Each row below holds a small network's activations on one record, seen along a few directions.
Each row is followed by the record's values for the fields B, F, U, W, S, G, K.
A field that a record lacks is written none.
Other fields move the rows too, some of them a lot.
(in the rows, 500 means zero)
Random noise pushes rows far along 2 fixed directions. That doesn't count. These rows show it; they differ only by the noise:
[490 578 474 455 422 379 460 520 533 522 535 492 399 363 520 417 576 534
 700 571 662 550]
[503 603 468 535 716 466 495 591 395 329 575 631 393 561 525 482 627 476
 512 551 533 315]
[502 593 466 502 602 427 489 563 445 401 559 576 392 487 521 455 609 495
 585 558 585 404]
[495 576 467 447 405 366 470 515 537 528 531 482 395 355 516 411 576 532
 712 571 673 561]

[476 496 615 596 517 649 365 451 457 568 565 491 510 542 382 483 487 514
 546 616 442 547]	B: b1 / F: none / U: u1 / W: w2 / S: none / G: none / K: k3
[545 459 486 540 531 505 526 490 470 488 554 497 491 489 464 496 532 411
 506 532 519 539]	B: b1 / F: f2 / U: none / W: w1 / S: none / G: g2 / K: k2
[538 510 583 547 469 454 458 493 549 505 555 549 500 441 515 486 580 505
 621 479 501 522]	B: b2 / F: none / U: none / W: w3 / S: none / G: g1 / K: k4
[437 502 537 503 486 633 358 453 389 497 493 534 422 572 362 522 437 541
 493 579 482 532]	B: b1 / F: none / U: u1 / W: w2 / S: none / G: none / K: k3
[462 482 561 443 253 503 319 396 486 637 509 415 395 378 328 435 490 603
 764 661 609 765]	B: b1 / F: none / U: u1 / W: w2 / S: none / G: none / K: k3
[424 576 590 464 366 469 306 489 610 536 455 567 502 318 598 554 500 610
 578 529 571 640]	B: b1 / F: none / U: none / W: w3 / S: s1 / G: none / K: k6
[570 458 499 482 410 476 569 411 533 635 510 372 521 499 397 427 516 436
 660 504 561 624]	B: b1 / F: none / U: u2 / W: w2 / S: none / G: none / K: k3
[509 521 537 509 506 510 412 477 412 442 543 554 349 515 398 469 564 540
 575 582 502 517]	B: b2 / F: none / U: u1 / W: w2 / S: none / G: none / K: k3
[581 513 478 483 536 425 584 500 503 479 513 507 453 519 459 464 593 429
 560 438 535 486]	B: b2 / F: none / U: u2 / W: w2 / S: none / G: none / K: k3
[530 438 493 639 773 652 595 569 546 444 557 495 744 598 614 533 445 443
 214 329 193 228]	B: b2 / F: none / U: none / W: w3 / S: none / G: g2 / K: k4
[438 459 637 588 494 694 304 457 607 715 537 430 672 484 472 504 430 535
 570 505 411 607]	B: b1 / F: none / U: u2 / W: w2 / S: none / G: none / K: k3
[644 550 340 437 504 232 819 496 449 228 451 533 330 559 499 462 647 400
 497 401 667 401]	B: b2 / F: none / U: none / W: w3 / S: none / G: g1 / K: k4
[539 481 552 605 512 523 514 510 581 526 538 492 571 511 511 497 533 463
 527 440 440 472]	B: b2 / F: none / U: none / W: w3 / S: none / G: g1 / K: k4
[426 565 486 430 525 595 373 518 357 348 424 618 374 564 454 594 429 564
 420 557 523 481]	B: b1 / F: none / U: u1 / W: w2 / S: none / G: none / K: k3
[508 577 503 477 491 444 466 535 529 458 473 575 486 354 612 569 539 513
 467 471 514 504]	B: b1 / F: none / U: none / W: w3 / S: s2 / G: none / K: k6
[636 509 305 374 513 256 828 493 350 298 416 498 307 556 494 479 616 361
 476 409 603 420]	B: b2 / F: f2 / U: none / W: w1 / S: s2 / G: none / K: k6
[517 461 594 667 722 663 401 513 452 518 605 560 581 626 488 526 525 433
 433 521 332 437]	B: b1 / F: f2 / U: none / W: w1 / S: none / G: g2 / K: k2
[602 502 406 440 506 374 676 498 497 457 460 464 462 534 454 449 567 406
 525 382 558 484]	B: b2 / F: none / U: u2 / W: w2 / S: none / G: none / K: k3
[658 526 425 524 484 326 771 470 402 489 546 452 421 525 430 392 632 371
 583 542 577 504]	B: b1 / F: none / U: none / W: w3 / S: s2 / G: none / K: k6
[537 562 567 622 587 474 492 586 475 435 627 624 464 382 613 492 626 532
 512 497 472 394]	B: b2 / F: none / U: none / W: w3 / S: none / G: g2 / K: k4
[484 414 586 611 520 605 409 459 581 707 529 401 674 519 505 479 423 490
 501 484 352 547]	B: b2 / F: f2 / U: none / W: w1 / S: s2 / G: none / K: k6
[689 473 397 553 601 369 810 488 447 412 549 482 449 578 465 443 595 338
 509 400 468 394]	B: b2 / F: none / U: none / W: w3 / S: none / G: g2 / K: k4
[559 532 553 590 718 621 523 556 468 473 580 531 576 664 499 476 546 438
 425 497 390 345]	B: b2 / F: none / U: u2 / W: w2 / S: none / G: none / K: k3
[503 567 487 383 344 317 539 493 585 464 432 521 403 341 548 525 539 533
 573 523 680 577]	B: b1 / F: none / U: none / W: w3 / S: s1 / G: none / K: k6
[452 592 621 611 688 603 322 646 539 432 606 685 515 378 722 598 575 573
 430 468 377 341]	B: b2 / F: none / U: none / W: w3 / S: none / G: g2 / K: k4
[580 438 470 488 484 421 616 450 460 459 479 502 462 540 406 438 587 409
 589 490 568 532]	B: b1 / F: f1 / U: none / W: w1 / S: none / G: g1 / K: k4
[417 529 621 641 728 658 330 583 410 470 588 643 518 587 575 564 555 569
 386 543 331 406]	B: b2 / F: f2 / U: none / W: w1 / S: s2 / G: none / K: k6
[427 565 656 618 541 621 308 625 613 560 588 608 598 345 708 558 480 638
 444 511 395 442]	B: b2 / F: none / U: none / W: w3 / S: none / G: g2 / K: k4
[547 511 490 607 704 506 589 519 436 355 514 568 522 652 462 543 595 400
 380 469 418 346]	B: b1 / F: none / U: none / W: w3 / S: s1 / G: none / K: k6
[509 518 237 301 608 397 794 521 275 285 418 462 359 713 426 517 441 405
 403 457 619 378]	B: b1 / F: none / U: u2 / W: w2 / S: none / G: none / K: k3
[406 491 600 559 363 530 252 520 516 665 588 507 483 321 492 459 527 615
 675 644 562 720]	B: b1 / F: f2 / U: none / W: w1 / S: none / G: g2 / K: k2
[522 483 511 499 435 528 456 425 435 529 495 474 431 518 355 481 501 485
 589 553 531 583]	B: b1 / F: none / U: u1 / W: w2 / S: none / G: none / K: k3
[502 570 480 559 630 419 581 513 347 318 557 652 397 631 433 505 616 460
 452 617 517 366]	B: b1 / F: none / U: none / W: w3 / S: s1 / G: none / K: k6
[390 437 703 643 406 705 170 466 694 813 522 454 724 406 536 516 417 605
 592 521 367 646]	B: b2 / F: f1 / U: none / W: w1 / S: s1 / G: none / K: k6
[527 551 506 463 500 439 504 548 517 525 526 494 430 445 527 429 572 509
 615 523 580 499]	B: b2 / F: none / U: u2 / W: w2 / S: none / G: none / K: k3
[522 586 470 483 595 438 587 615 522 298 483 651 430 379 706 588 528 537
 342 407 484 326]	B: b2 / F: none / U: none / W: w3 / S: none / G: g2 / K: k4
[426 549 584 456 370 529 334 468 634 651 532 440 562 355 495 500 473 575
 626 530 625 657]	B: b1 / F: none / U: u2 / W: w2 / S: none / G: none / K: k3
[423 521 423 433 526 590 487 496 348 369 445 525 399 652 349 567 360 561
 382 620 537 459]	B: b1 / F: none / U: u1 / W: w2 / S: none / G: none / K: k3
[476 587 488 422 557 485 461 568 523 403 455 598 449 453 614 547 520 526
 456 422 534 444]	B: b2 / F: none / U: u2 / W: w2 / S: none / G: none / K: k3
[451 454 665 651 547 660 279 485 601 716 569 475 676 465 536 518 444 528
 523 504 327 567]	B: b2 / F: f2 / U: none / W: w1 / S: s2 / G: none / K: k6
[494 496 647 580 403 523 383 443 579 649 575 474 582 427 467 460 561 498
 669 566 469 624]	B: b1 / F: none / U: none / W: w3 / S: s1 / G: none / K: k6
[520 536 377 432 475 292 653 473 377 355 449 558 295 534 455 446 618 497
 606 603 648 504]	B: b2 / F: f1 / U: none / W: w1 / S: s1 / G: none / K: k6
[483 500 451 406 443 419 557 527 476 455 413 510 412 459 568 541 484 527
 441 470 533 495]	B: b2 / F: f2 / U: none / W: w1 / S: s2 / G: none / K: k6
[578 552 516 568 489 384 589 495 427 511 592 534 444 448 455 440 646 442
 594 579 550 514]	B: b1 / F: none / U: none / W: w3 / S: s2 / G: none / K: k6

Here are new rows. What are their fields?
[504 493 482 461 552 561 505 484 395 452 487 511 442 617 400 531 480 477
 499 523 506 492]	B: b1 / F: none / U: u2 / W: w2 / S: none / G: none / K: k3
[599 473 410 549 776 520 757 613 484 321 526 527 595 633 627 540 508 422
 205 328 298 174]	B: b2 / F: none / U: none / W: w3 / S: none / G: g2 / K: k4
[657 438 402 517 545 358 780 443 390 430 477 461 424 672 358 420 623 339
 560 480 533 438]	B: b2 / F: f1 / U: none / W: w1 / S: s1 / G: none / K: k6
[620 475 476 571 539 427 678 491 483 443 532 493 485 589 449 456 594 384
 550 440 481 429]	B: b2 / F: none / U: none / W: w3 / S: none / G: g1 / K: k4
[518 555 588 530 437 464 411 523 558 594 564 521 513 323 545 527 570 509
 592 559 525 564]	B: b1 / F: none / U: none / W: w3 / S: s2 / G: none / K: k6
[517 403 403 411 467 443 659 462 486 572 457 341 574 566 520 463 418 456
 406 407 459 484]	B: b2 / F: f2 / U: none / W: w1 / S: s2 / G: none / K: k6
[514 500 533 608 655 545 523 521 535 501 550 516 623 482 545 537 517 459
 359 488 352 393]	B: b1 / F: none / U: none / W: w3 / S: s2 / G: none / K: k6
[485 468 570 531 402 535 359 495 511 661 568 451 498 434 480 440 510 544
 646 605 549 692]	B: b1 / F: f2 / U: none / W: w1 / S: none / G: g2 / K: k2
[484 508 615 523 280 475 361 495 709 703 552 476 539 195 631 497 489 604
 673 469 517 679]	B: b2 / F: none / U: none / W: w3 / S: none / G: g2 / K: k4
[482 539 525 553 547 568 426 486 494 435 511 532 455 548 453 505 463 513
 421 491 489 455]	B: b2 / F: none / U: u1 / W: w2 / S: none / G: none / K: k3
[488 557 551 514 504 528 399 488 485 421 520 578 382 480 461 513 486 546
 468 540 530 473]	B: b2 / F: none / U: u1 / W: w2 / S: none / G: none / K: k3
[410 490 420 341 307 518 467 463 467 525 390 410 415 514 454 471 333 573
 482 493 536 583]	B: b2 / F: none / U: u1 / W: w2 / S: none / G: none / K: k3
[503 546 518 565 695 508 507 595 383 419 562 590 452 558 554 535 598 487
 423 521 445 378]	B: b2 / F: f2 / U: none / W: w1 / S: s2 / G: none / K: k6
[562 421 423 449 484 393 677 469 455 532 469 381 504 558 479 453 502 406
 471 410 482 484]	B: b2 / F: f2 / U: none / W: w1 / S: s2 / G: none / K: k6
[649 502 392 415 395 299 686 446 388 430 504 417 263 519 350 367 628 435
 699 557 652 570]	B: b2 / F: none / U: u1 / W: w2 / S: none / G: none / K: k3
[554 512 386 371 429 401 661 530 444 389 418 448 310 566 436 462 461 500
 478 518 599 462]	B: b2 / F: none / U: u1 / W: w2 / S: none / G: none / K: k3
[447 436 578 594 704 654 409 539 473 547 537 508 665 631 564 551 436 478
 308 418 261 361]	B: b2 / F: f2 / U: none / W: w1 / S: s2 / G: none / K: k6
[619 443 423 450 347 341 660 441 475 555 520 385 392 441 413 413 552 402
 651 549 662 666]	B: b1 / F: f2 / U: none / W: w1 / S: none / G: g2 / K: k2
[512 464 447 517 794 541 631 571 340 345 505 546 526 738 546 557 512 405
 231 399 325 239]	B: b2 / F: f2 / U: none / W: w1 / S: s2 / G: none / K: k6
[403 531 459 313 351 498 437 497 518 558 418 443 431 413 497 519 412 595
 616 532 667 634]	B: b1 / F: none / U: u2 / W: w2 / S: none / G: none / K: k3
[576 441 380 434 345 400 697 375 436 509 415 333 403 539 300 417 457 404
 589 512 633 598]	B: b1 / F: none / U: u1 / W: w2 / S: none / G: none / K: k3
[557 513 398 432 461 439 617 440 361 379 422 488 352 569 361 490 497 435
 504 508 609 512]	B: b1 / F: none / U: u1 / W: w2 / S: none / G: none / K: k3
